Each row below holds a small network's activations on one input, seen along a few directions.
Each table varies a few parts of the input and shows all the possible inputs, shuffled.
Descriptions start from the smaller parts, as in this example, which fits no table here: one of 6 places along a line, together with either a single point or one of 11 places along a line or (one of 2 separate values, together with one of 8 places around a ring).
Shared parts are said once, and a part with two or three values counts as separate values.
(in the rows, 100 means zero)

Other details of the inputs vary at random and push rows far along three fixed directions, the same in every table; ignore that.

Table:
r1: 101 122  82  58  67 105  49 115  77 108  89  76  99
r2: 111  95 123  69  88 153  80  74 134  88  88 110 103
r3:  94  83 115 122  97  91 110  91 123 101  83  80 120
r4: 109 100 155 109  96 127  97  58 152  94  71  77  87
r5:  74 102  64  97 109  77 101  93  82  88 117 136 120
r6: 103 139 135 104 110 110  70  79 109 103  75  93  59
r7: 136  95 134  50  52 128  56  96 107  94  83  92  93
r8: 105  77  46 115 109  59 123 132  86 104 125 130 114
r9:  68 100  57 154 135  59 130  96  96  89 126 123 110
r10:  78 135  88 128 112  79 112 112  87 112  94  67 100
r11:  91  96 101  81 104 131  79  82 111 102  84  76 102
r12: 113  75  88  87 122 133 101  77 100  63 139 172 110
r13: 101  85  54  83  78  81 119 128  65  96 122 127 122
r14: 124 102 140  96  76 127  95  91 109 107  86  87 107
r15: 112  87  74  89  97  95  97 127  96 114 106 109 123
r16: 118 124 115  79 101 139  61  91 107 104 105 113 101
r17:  72 102 116 131 100  79 106  93 114 101  49  66  76
r18: 100  99  79  88 120 125  98  81 105  78 143 168 136
r19: 109 112 119  94  90 113  80 104 124 126  62  47  78
r20:  74  82 159  70  76 102  82 129 117 128 138  84  67
r21:  67 127 102 129 118  95  97  81 123 113  73  50  91
r22:  90  99  81  70  52  92  86 128  65 123  68  66 107
r23: 110  85  83  89  79  87 122 105  92 117 116  99 129
r24: 126  95 116  58  61 117  67 100 116 121  81  64 107
r25: 106 114 117 113 105 108 120 102 110  95  90  94  88
r26:  96  98  66  60  87 117  77  90  84  66 134 149 129
r27:  91  93  65 151 137  65 146 110  72 101 127 118  95
r28: 108 104 109 132 102 105 121  98 104  97  97 107  80
r29: 112  87 143 116  90 119  97  69 135  78  84 101  89
r30: 142 100 160  93 102 119  94  66 129  82  97 144  70
r31: 100  99  93  66  64  90  67 125  84 120  60  66  93
r32: 104  78  98 101 103  88 122  92 118  73 117 124 129
r33:  81  76  85  75  49  70  82 111  85 108  65  57 126
r34:  92  88  96 138 156 102 130  81 114  84 119 138 107
r35: 107  72  72  58  78 117  92 101  93  66 122 152 127
r36: 117 102 102 119 127 111 144  83 116  97 127 151  96
r37: 121 128 131 120 126 127  85  71 122  85 111 134  62
r38:  78  88  71  73  67  95  81 129  95 102  71  53 131
r39:  69 105  72 139 123  45 133 121  60 124  80  65  89
r40:  79  96  82 150  93  26 144 126  80 120  77  40 100
r41:  86  89  76  87  48  53 102 131  60 129  73  45 122
r42:  89  71  77 101  81  64 115 106  97  87 100  91 125
r43: 145  76 107  50  75 132  79 101 106  95 128 145 136
r44: 123  90  88  64 102 145  93  99  74  93 135 149 127
r45: 107 149 150 136 137 135 113  53 134 101  97 109  59
r46: 136  73  91 100 102  88 116  98 105  85 142 159 112
r47:  90 111  61 104 113  73 123 101  64  99 136 154 114
r48:  93 100  99 151 118  32 133 123 113 118  79  48  94
r49: 125 105 119  69  97 148  87  82  84  78 114 139  86
r50: 110  95  86  65  71 119  47 121  74 114  82  64  96
r51: 103 128 145 161 161 112 139  62 129 107  86  89  48
r52:  91 138 118 112  80 118  73  96  89 113  71  50  78
r53:  79  94 101 135 114  90 115 104 121 106  72  74 106
r54:  93 133 107 109  95 119  86  98  90 117  90  76 101
r55: 125 118 158 134 131 116 110  74 141  83  78 118  40
r56:  65  71 164  58  71 129  83 104 126 102 143 108  82
r57: 102  90  58 104 134  76 116 112  89 118 123 108 108
r58: 102 114 125 147 154  79 117  82 109 100  83 104  46
r59:  88 130  87  77  63 106  69 113  66 112  82  56  98
r60:  97  84  75 152 103  44 153 114  87 109 116  99 109
r61: 107 108 114 117 127 108  88 104 104 116  80  72  84
r62: 107 109  58  53  90 103  73 120  78  96 131 126 134
r63: 119  99  92  69 114 117  83 108  92  90 114 115 104
r64:  87  89  97 131 148  85 130  73 102  76 111 149  87
r65:  83  85  85 106  77  98  88 111 102  98  74  73 105
r66:  57  60  90  60  64  72 118 157  68 128 181 115 122
r67: 125 104 115  67 102 133  67  93  94  85 100 111  77
r68:  87 100  58  89 119  94 109  97  95  73 142 151 139
r69: 123 108 140  87  76 121  98  93 111  93  87  85 101
r70:  96 101  83 118 114  65 115 131 105 110  87  74 100
r71:  92 100  87 145 119  78 143 115  97 116  99 100 107
r72:  96 127  91 110 120  92  92  96 110 122  98  84  91
r73: 101 109  96  58  71 128  69 119  70 107  82  56 109
r74:  83  96  98 112 115  97  97  91  97  85  80  81  86
r75:  97  98 113 111 139 120 111  79 118  70 104 121  96
Each input here is: one of 3 separate values, together with either a single point or (one of 4 places along a line, together with one of 6 places along a line).
Changing only the choice among 3 separate values turns r71 into r15. The same change can be made to r10. Which row results? -> r62
Start at r24 and move only the place on the line of 6, one step at a time. The first step leads to r43. Which rows follow, in order? -> r48, r46, r7, r30
Change only the place on the line of 6 in r16. List by row number the other rows that result. -> r1, r6, r37, r62, r72
Change only the choice among 3 separate values in r27. List by row number the other rows that result. -> r12, r50
Change only the place on the line of 4 in r59. List by row number the other rows that result. -> r13, r40, r49
Change only the choice among 3 separate values in r29. List by row number the other rows that result. -> r46, r60

Table:
r76:  83  84  69  89  83  75  93 125  86 112  98  72 124
r77:  74  91  54 135 114  29 141 135  80 126 116  81 112
r78: 101  98 118 115 111  99 114  92 110  92 103 113  84
r79: 123 106  69  76 112 123  92  95  81  85 127 154 120
r80: 109  99 126 115 119 118 117  72 130  82 111 135  93
r81: 109  99 116  57  55 130  59 110  94 115  77  62 100
r82:  86 126  90  93  89 115  62 102  88 114  62  43  95
r83: 105  97 115  62  59 122  61 105  99 101  74  70 100
r84:  90 111 130 133 100  92 107  91 118 103  60  56  77
r85:  78  87  75 136 130  56 142 113  96 108 121 105 106
r86:  92  83  61  57  73  93  90 129  74 108 133 115 135
r87:  87 119 146 148 120  84 116  89 119 108  74  67  54
r88: 132  98 132  83  97 142  96  74 123  80 111 143  99
r89: 118  79  83  76  98 103 105 103  96  90 130 145 123
r90: 113 124 116 126 140 120 106  66 108  75 103 139  77
Changing only one part turns r90 into r79. The same change can be made to r84. Which row results? -> r88
What do these inputs look like to the network? -> one of 3 separate values, together with either a single point or one of 4 places along a line
Change only the choice among 3 separate values in r78. List by row number the other rows that result. -> r81, r85
